Read these off the array that follows. Counting starts at 0.
1) Which number is the entry in row 1 and column 0?
2) Which number is the entry at row 0, column 0?
3) Which number is the entry at row 2, column 0?
4) Which number is the entry directly below the smallest entry?
5) Which number is the entry at row 0, column 1?
6) Which number is the entry directly below -4.83?
7) Which number is the entry in the top-right corner?
8) Which number is the bottom entry of the column that holds the largest entry?
[[ -5.83  -5.32  20.49  -6.83  -7.10  16.97  -5.14  -8.54  15.32  19.27]
 [-16.26 -16.60  12.24 -13.77  27.22 -16.82  27.70 -13.48  23.15 -17.36]
 [ 10.68  13.59  -7.66  17.80  22.77 -10.26  23.91  17.37  -7.80 -10.82]
 [ -1.51  -1.06  20.21  -6.46 -13.11  24.86 -11.16  -6.80  11.66  25.80]
 [ 15.02  18.48  -7.57  17.45  19.75  -4.23  20.15  18.99  -8.77  -3.90]
 [ 17.20  21.09 -10.16  19.84  20.32  -4.83  22.18  21.39 -11.63  -5.13]
 [ -6.15  -5.48  20.77  -6.63  -6.76  17.27  -4.82  -8.23  14.98  19.09]
 [ 16.33  20.21  -9.90  19.02  20.57  -4.85  22.39  20.74 -10.58  -4.58]
 [ 12.19  15.44   1.70   7.84  -2.55  16.45   1.17  14.01  -5.61  17.24]
 [ 17.63  20.91 -10.54  18.88  19.45  -3.40  22.03  21.21 -11.34  -3.19]
 [-16.38 -16.58   7.87 -12.72  25.54 -13.76  26.97 -10.55  22.42 -15.48]
 [-11.94 -12.29  25.60 -15.30 -13.09  21.26  -8.18 -14.09  20.98  23.01]
 [ -5.73  -5.30  20.29  -7.58  -6.94  16.95  -4.89  -8.87  14.58  19.27]
 [ 12.02  15.77  -8.78  17.82  21.42  -7.89  23.39  19.02  -9.39  -8.86]]
1) -16.26
2) -5.83
3) 10.68
4) -10.82
5) -5.32
6) 17.27
7) 19.27
8) 23.39

Questions about the grid below. Counting starts at 0.
1) Read off the top-left entry.
2) Read off the entry just right of 0.7.
3) Read off the entry in row 0 and column 2.
4) Read off the bottom-right entry.
5) Read off the entry in row 0 and column 1.
6) Read off the entry in row 1 and column 2.
7) Read off the bottom entry of the column that holds the largest entry.
8) Read off the entry in row 2 and column 0.
 0.1  -0.3   0.3  -2.0  -1.4   1.9  -0.9   1.0
-0.1  -0.2   1.4  -0.6   0.5   0.1   0.5   1.2
-0.5  -0.5   0.3  -0.3  -1.9   0.1   0.7   0.4
-0.5  -0.3  -0.5  -0.2   0.2   2.2   0.8   0.9
 1.4  -0.2  -1.3   0.0   0.2  -0.7   0.3  -0.2
1) 0.1
2) 0.4
3) 0.3
4) -0.2
5) -0.3
6) 1.4
7) -0.7
8) -0.5

X =
[[-17.3 -20.5   0.8  -1.8   7.4  15.1  41.1 -16.0]
 [ -8.3 -28.2 -27.6 -22.7  37.7  -6.4  27.0  11.5]
 [ 15.3  26.4   4.1   2.6  -4.2 -16.5 -47.2  10.5]
 [-18.4 -27.8 -13.1 -17.2  19.8   0.3  37.1  -0.3]
 [-13.0 -30.4 -20.5 -23.9  10.7 -10.5  29.1  17.4]
 [ 19.2  21.1  -5.4   3.3  18.7  -9.3 -38.9   7.4]
 [  2.0 -32.5 -46.0 -38.7  38.8 -28.3   9.6  42.8]
 [ -9.7 -26.1 -15.3  -9.7  23.9   8.9  37.2  -1.9]
 [  0.1  31.9  48.5  38.9 -58.4  25.3 -11.5 -34.8]
 [ 21.8  16.9 -22.7 -11.0  34.1 -25.4 -48.3  25.2]]
Counting starts at 0.
The bottom-left entry is 21.8
Which number is the entry at row 0, column 1? -20.5
The entry just left of -38.7: -46.0
The entry directly above 19.8 is -4.2
Which number is the entry at row 2, column 0? 15.3
The entry directly below 0.8 is -27.6
The top-left entry -> -17.3
Which number is the entry just left of the largest entry? 31.9
The entry in the bottom-right corner -> 25.2
The top entry of the column that holds the smallest entry: 7.4
The entry directly above -0.3 -> 10.5
The entry directly above the smallest entry: 23.9
Which number is the entry just left of -11.0? -22.7
Which number is the entry just right of 19.2? 21.1
The entry just right of 31.9: 48.5
The entry just left of the smallest entry: 38.9
The entry directly below the smallest entry -> 34.1
Which number is the entry in row 2 and column 1? 26.4
Which number is the entry directly above 2.6? -22.7
Which number is the entry in row 1 and column 1? -28.2
Which number is the entry in row 0 and column 2? 0.8
The top-right entry -> -16.0
The entry at row 2, column 2 is 4.1
The entry just left of -6.4 -> 37.7
The entry just left of -1.9: 37.2
Which number is the entry just left of 11.5? 27.0
The entry at row 1, column 0: -8.3
The entry directly above 37.2 is 9.6
Which number is the entry just left of -46.0? -32.5

A =  20.1 -71.2 -22.2 -30.0  13.9  -1.6 -40.5  54.2 -17.0  16.2  46.3  37.6
Which number is the third entry from the right? 16.2
The second smallest entry -> -40.5
The second entry from the left -> -71.2
The first entry from the left -> 20.1
The entry just right of -30.0 is 13.9
The third entry from the left: -22.2

[143.29, -123.82, -137.48, -125.49, -117.15, -34.98, 122.30, -112.80, -129.25, -131.55, -105.17, -133.34, 141.22, -104.35]
Report the entry just left of the smallest entry.
-123.82
Report the entry just right of -131.55.
-105.17
The entry just right of -137.48: -125.49
Report the entry just right of -129.25.
-131.55
Report the entry just left of -129.25.
-112.80
